A small network was shown many inputs. Here are its activations along a few directions, one row for each input.
Each table varies a few parts of the input and shows all the possible inputs, shuffled.
Descriptions start from the smaller parts, as in this example, which fits no table here: one of 3 separate values, together with either a single point or one of 9 places along a line or (one of 5 places around a ring, together with one of 6 places along a line).
Shared parts are said once, and a part with two or three values counts as separate values.

Other details of the inputs vary at random and push rows far along two fixed directions, the same in every table; ignore that.

A family of inputs:
row 1: [-22 -10  21  57  35  13  28 -34  24 -19 -41]
row 2: [ 15  12 -13  -1 -29   4 -22  35  -6  12  15]
row 3: [ 49  -7 -27  -9 -41   7 -26  33 -21  17  -1]
row 4: [  66   -8  -18  111   -8   45   18  -15  -17   17 -107]
row 5: [-32  17  11 111 101  51  29 -82  55 -66 -73]
row 6: [ 30  10  -6  14 -49   4 -26  56 -15  19  10]
row 7: [-37  10  -9 -22  38   7   7 -21  22  -5  15]
row 8: [-64  -5   1 -99  18 -35   2   1  16  12  75]
row 9: [-48   8  -3 -74  24 -14 -23  -1  29 -23  72]
row 10: [  5 -19  15 -15 -37 -20  -3  52 -12  23  23]
row 11: [ 18   7 -22 -27 -33   2 -22  32 -13  24  21]
row 12: [ 12   6 -20 -29 -32  -3 -14  36 -15  34  19]
row 13: [-60  17  30 -23  56 -18  25 -68  17 -44  14]
row 14: [-39  18  22 -64  14 -28  -9 -20  15 -33  65]
row 15: [-31 -12   8  92 103  35  51 -97  43 -50 -88]
row 16: [ 34 -22   1  13 -49  -5  -8  25 -18  24 -18]
row 17: [  0  -9 -18 -53  -4  -7 -16  11   1   4  32]
row 18: [-26   0   9  56  52  13  40 -21  15  -2 -43]
row 19: [-57  16  -5  -6  80  18  14 -53  43 -36   6]
row 20: [ 10 -13  -6 -11 -31 -12   0  21 -16  31   0]
row 21: [  8  23  -4  93  27  39  12  -9  12 -10 -56]
row 22: [-20  17   9 -73 -11 -26 -11   1 -14  -2  61]
row 23: [ 49 -11 -12   3 -48   3 -37  39 -13  -1   7]
row 24: [-38  10  -2   3  45   9  24 -18  18   5  -5]
row 25: [-13  13 -10 -10  11   4   7  28   0  20  14]
row 26: [-40   4  22 -78  11 -37  -2 -44   1 -30  51]
row 27: [ 14  16 -16   9 -14  10  -4  45 -13  26   3]
row 28: [-36  27  -5  13  44  18   7  -9  23 -11   5]
row 29: [-31 -16  19  95  97  33  45 -91  47 -58 -85]
row 30: [ 45  -1 -22  32 -16  23 -18  12  -9  -2 -27]
row 31: [-10 -21   1 -47 -15 -22  -8   7   1   8  27]
row 32: [-17 -27   2 -61  -2 -26  -8   0   8  -5  35]
row 33: [ 12 -19  -3 -29 -42 -18 -11  25 -14  26  13]
row 34: [-42  17  12 -73  19 -23  -4 -30   3 -21  59]
row 35: [ 33  -9  -8  24 -33   0   9  45 -28  45 -23]
row 36: [ 13 -15  -7  27   7  10  14 -18  -1   8 -37]
row 37: [ 14   5  18  46  38  12   8 -60  16 -58 -34]
row 38: [  1   6  17 -45  -9 -21 -18 -15   2 -30  42]
row 39: [ 46  -9  -2  75 -35  14  12  22 -24  32 -66]
row 40: [ 12 -17  14  11 -34  -8   1  31  -9  19  -3]
row 41: [ 72   1  -3  46 -40  15  -8 -14 -39   0 -51]
row 42: [ 53   6   7  -5 -61 -11 -25  17 -28   0   9]
row 43: [-45 -32  19 -79  16 -32  -7  -9  27 -26  61]
row 44: [-51  29  31  16  69   3  24 -60  35 -55   5]
row 45: [ 15  15  -8  17 -18   8 -12  49  -8  14   9]
row 46: [-48  10  -9 -78  27 -11 -20  -2  25 -16  70]
row 47: [-37  21   9  24  44  12   6   5  28 -23  11]
row 48: [ 28  12 -16  51 -11  25   8  20 -14  29 -42]
row 49: [ 54  -6 -18  26 -36  14 -27  27 -13   0 -17]
row 50: [-12  -4 -12 -49  -8 -10  -5  11  -1  21  30]
row 51: [ 33  -3 -18   9 -38   5  -2  29 -23  41 -18]
row 52: [ 67 -17   5   4 -55 -14 -15 -12 -43  -9 -28]
row 53: [-49 -24  21 -65  17 -26  -2 -12  27 -20  53]
row 54: [-13   3  -6 -16   7  -3  11  27  -3  26  14]
row 55: [ 29  -8 -10  13 -38  -2   5  34 -26  44 -18]
row 56: [ 10 -10   3   9 -23 -10   7  39 -15  29  -6]
row 57: [-43  24  -4 -13  42   6   4  11  21  -7  31]
row 58: [ 41 -16 -14  15 -43   2  -1  21 -25  37 -27]
row 59: [-71   4  13  12  80   3  40 -50  37 -18  -9]
row 60: [ 57   5 -10  82 -35  31 -15  20 -12   4 -53]
row 61: [ 34 -14  -4  26 -44  -2  -1  26 -22  32 -30]
row 62: [ 15  13 -21  -9 -25   7 -14  30 -12  25   9]
row 63: [ 56 -10   8  -1 -56 -15 -14 -10 -42  -2 -20]
row 64: [ 33 -20 -10  -9 -52 -10  -8  29 -25  36  -6]
row 65: [-33 -10  13 -40  -4 -23   1  18   7  11  35]
row 66: [ 48  -6  -2 -13 -32  -5 -17 -11 -30 -11  -4]
row 67: [-18 -10  14  -4   1 -13  10  25   3  11  11]
row 68: [-48  -9  27  62  77  21  39 -70  46 -43 -46]
row 69: [-20 -14   9 -40 -17 -23  -5  18   3  13  31]
row 70: [ 12   9  20  31  -1  -6  18 -20 -22 -14 -29]
row 71: [-20  11  -7 -35   1  -3 -21  12  14  -7  43]
row 72: [ 10  15 -19 -21 -29   1 -15  45 -15  31  23]
row 73: [-30  21  15 -26  30 -10  12 -20   0 -19  28]
row 74: [ 38 -24   3  49 -25   9   1   2 -10   8 -50]
row 75: [ 33  12 -22   1 -45   8 -25  45 -20  28   6]
row 76: [ 47   2 -19  91   5  43  12 -16  -7   7 -84]
row 77: [-33 -15   3 -29  28 -11  11 -26  17  -7  12]
row 78: [ -4  14 -15 -11   0   9 -15   9   5   2  17]
row 79: [ 46   3  11  40 -37  -3   4 -21 -36  -3 -47]
row 80: [ -3  -9  -8  38  50  24  23 -45  19 -18 -47]
row 81: [-61  14   5 -83  14 -23 -24  16  28 -16  90]
row 82: [ 46  12  12   7 -51 -11 -13  41 -30   6  10]
row 83: [-12 -24  -7 -53   5 -18  -2  -4   4   2  26]
row 84: [-51  19  16 -29  60  -3  14 -72  21 -45  21]
Each input here is: one of 6 places along a line, together with either one of 3 separate values or one of 11 places along a line.
The inputs of row 70 and row 52 match in every part but the place on the line of 6. If row 73 is changed in the same way as row 70 into row 52, which row does it become?
Answer: row 66
The inputs of row 82 and row 37 match in every part but the place on the line of 6. If row 47 is changed in the same way as row 82 into row 37, which row does it become?
Answer: row 23
The inputs of row 61 and row 33 match in every part but the place on the line of 6. If row 12 is changed in the same way as row 61 into row 33, which row does it become?
Answer: row 7
Which other rows does row 50 become when the place on the line of 6 takes its other values? List them by row number.
Answer: row 4, row 24, row 51, row 54, row 80
Which other rows does row 38 become when the choice among 3 separate values takes its other values? List them by row number.
Answer: row 41, row 63
Start at row 6 and move only the place on the line of 11, one step at a time. The first step leads to row 21. Which rows follow, in order?
Answer: row 28, row 72, row 48, row 24, row 55, row 59, row 39, row 65, row 40
Which other rows does row 10 become when the place on the line of 6 takes its other values? List them by row number.
Answer: row 1, row 40, row 43, row 53, row 68
